Here are a small network's activations along a few directions, averaged over the inputs that share one value of a field.
Related values have similar rows: they may be neighbours, one step apart, or belong to one group.
In the rows, 128 means zero.

Other fields shift rows strongly along two fixed directions, in all tables alike. That doesn't count.
To show where, the next rows are all for the same value of a field, averaged over different records:
[ 99 172 127 123  69 134  93 118 147 112 128 132]
[112 156 147 118  93 129  97 107 126 132 130 130]
[100 155 127 120  84 129 101 128 159 109 133 122]
[125 153 177 112 109 123  86  74  85 167 139 149]
[168  83 203  99 180  92 101 107  88 171 149 131]
[130  76 112 117 149 100 133 215 220  72 131  75]
[185  37 196  98 225  73 113 157 116 155 157  97]
[117 155 146 116  96 124  93 105 122 132 133 140]

Values of GODO:
faru: [162 101  98 159 117 123 123 180 180 111 112 119]
lilar: [153 111 159 143 131 136 137  81 112 171 122 126]
lape: [138 112 116 155 147 141 157 115 131 155 117 115]
fadis: [170 109 101 150 136 142 132 131  97 161 122 117]
tila: [138 102 117 121 171 107 187 139 138 107 119 125]
logi: [125 126 103 159 142 146 110 122  96 154 161 122]
limus: [148  94 120 118 143 116 165 191 161 106 106 132]
guv: [ 65 184 111 117  77 141 120 126 146  80 112 137]
sova: [ 84 134  93 119 157 121 150 167 139  68 120 124]
ral: [109 145  76 143 130 154 172 113 135 122 121 135]
rogef: [124 131 143 132 101 131 148  96 139 131 113 128]
nelin: [114 159 132 154  96 150  84  87 105 158 150 130]
vopod: [136 159 145 135  93 139 115 104 100 158 111 166]
difos: [120 145  99 123 123 145 156 175 144  88 114 129]
rap: [124  91  99 127 199 137 145 146  99 117 162 125]
por: [147 100 165 109 157  97 166 110 107 140 120 141]
fibaz: [120 163 172 113 106 128  78  68  85 162 145 153]
vap: [114 172  45 146  98 170 168 167 152  88 101 126]
A value of GODO combines one of 6 hidden first parts with one of 3 second parts; all combinations occur once.
- Changing only the second part turns sova into difos. fibaz has the same second part as sova; what does that change turn fibaz into? => vopod
- Changing only the second part turns por into guv. ral has the same second part as por; what does that change turn ral into? => rap
- Changing only the second part turns fadis into lape. faru has the same second part as fadis; what does that change turn faru into? => lilar

Values of FAL:
pufid: [ 98 132  84 111  99 116 155 199 209  31 120 113]
zitas: [ 57 157  80 132  99 142 136 162 186  63 126 131]
dimas: [140 160 114 138 114 146 103 125  99 151 142 149]
veki: [110 160 135 147  74 147 103  69 124 159 134 136]
vafo: [172  35 170  99 250  90 183 160 123 135 143  90]
gub: [ 83 218  39 163   4 184 137 154 209  75  77 128]
segot: [156  98 181 112 181 102  88  98  88 175 162 115]
vaze: [101 172 102 117  99 148 154 118 104 109  99 150]
vaga: [128 202 208 118  71 142  44   6   8 207 137 195]
mem: [180  56 134 149 204 104 159 128 100 159 127 115]
kada: [166  29 150 115 183  69 156 221 219  99 119  78]
tino: [144 117 140 135 159 147 117  96  67 174 151 137]
The values of FAL form 3 separate groups.
- List the group mates of vaze, in the order listed. => pufid, zitas, vafo
- List the group mates of vaga, in the order listed. => veki, segot, kada
